A small network was shown many inputs. Here are its activations along a few directions, one row for each input.
In each table, some parts of the input vary, and every possible input appears once, in random order.
Descriptions start from the smaller parts, as in this example, which fits no table here: ring(5) and (point or ring(11) or (values(3) and line(4))).
Shared parts are said once, and a part with two or three values counts as separate values.

Rows:
x1: [-38  16 -20  12 -24 -59 -36  -5   0  19  32  21]
x2: [ 11   2  -4 -17 -73 -62  -4   6  -7  26  27 -11]
x3: [ -2 -62  -2 -35   8  12 -11 -21  33  27 -15 -56]
x4: [ 11  -6  43  18  55  23  28   5  57 -39 -19  11]
x5: [-36  30  15  23  10  56  22  29  26  -4  23  29]
x6: [ 27 -32  -7 -23   8  27  37  -4 -43 -31 -20  41]
x7: [ 23 -36 -31 -41 -30 -13 -15 -37   0  18 -33  17]
x8: [-45  31 -11  34   2 -15  36  15 -33 -26  24  34]
x9: [ -1 -66  33   0  30  53  29  22  -6 -23 -21 -25]
x10: [ 18 -11  -8 -12  41 -14 -29 -14  90   4  -6 -21]
x11: [  7  15  -1   1 -41 -18  52  40 -43 -35  21   2]
x12: [ 25  53   9  28  34  13  -2   6 -87   3 -29 -13]
x13: [-33  26  -6 -18  -5   8 -51   4  56  26  35   3]
x14: [ 31  41 -11  29 -16 -12 -56 -48 -42  34 -19 -32]
Question: Describe the family of inputs behind these rows.
Answer: values(2) and (point or ring(6))
Question: The inputs of x4 and x10 match in every part but the values(2) part. If x8 is changed in the same way as x4 into x10, which row does it become?
Answer: x1

Rows:
x15: [ 45 -61   3 -42  61  68  69   3   1 -45 -60  11]
x16: [ 28  19 -42  13 -39 -80 -61 -57 -54  52 -17 -61]
x17: [-37  84 -50  -3 -37 -54 -69 -22   6  32  55  38]
x18: [  6  99 -12  34 -62 -43   1  39 -33   1  45  23]
x19: [  39    0  -21    4  -62  -68   -7  -30 -102   -2  -14   26]
x20: [-23 -45  27  12  75  90  53  50 -27 -53 -10  -4]
x21: [ -5 -76  21 -27   2  49   2 -10 114  -5   3 -24]
x22: [ -22   56   -4   32  -67   -3   13   -1 -110   25   13   20]
x23: [ 61 -53  41 -32  63  71 -21 -21  45   8 -62 -46]
x24: [-42 -31  23  23  68  38   9   4 104 -16  -8  38]
x25: [-24  -6  58  27  71  29  75  47  48 -68  12   3]
x26: [-25  14 -42 -41 -73 -95 -63  -2   7  70  44 -24]
Question: Describe the family of inputs behind these rows.
Answer: values(2) and ring(6)
Question: The inputs of x25 and x18 match in every part but the values(2) part. If x23 is changed in the same way as x25 into x18, which row does it become?
Answer: x16
Question: Change only the values(2) part in x17. List by row number the other rows that result.
Answer: x24
Question: Change only the values(2) part in x22. List by row number the other rows that result.
Answer: x20
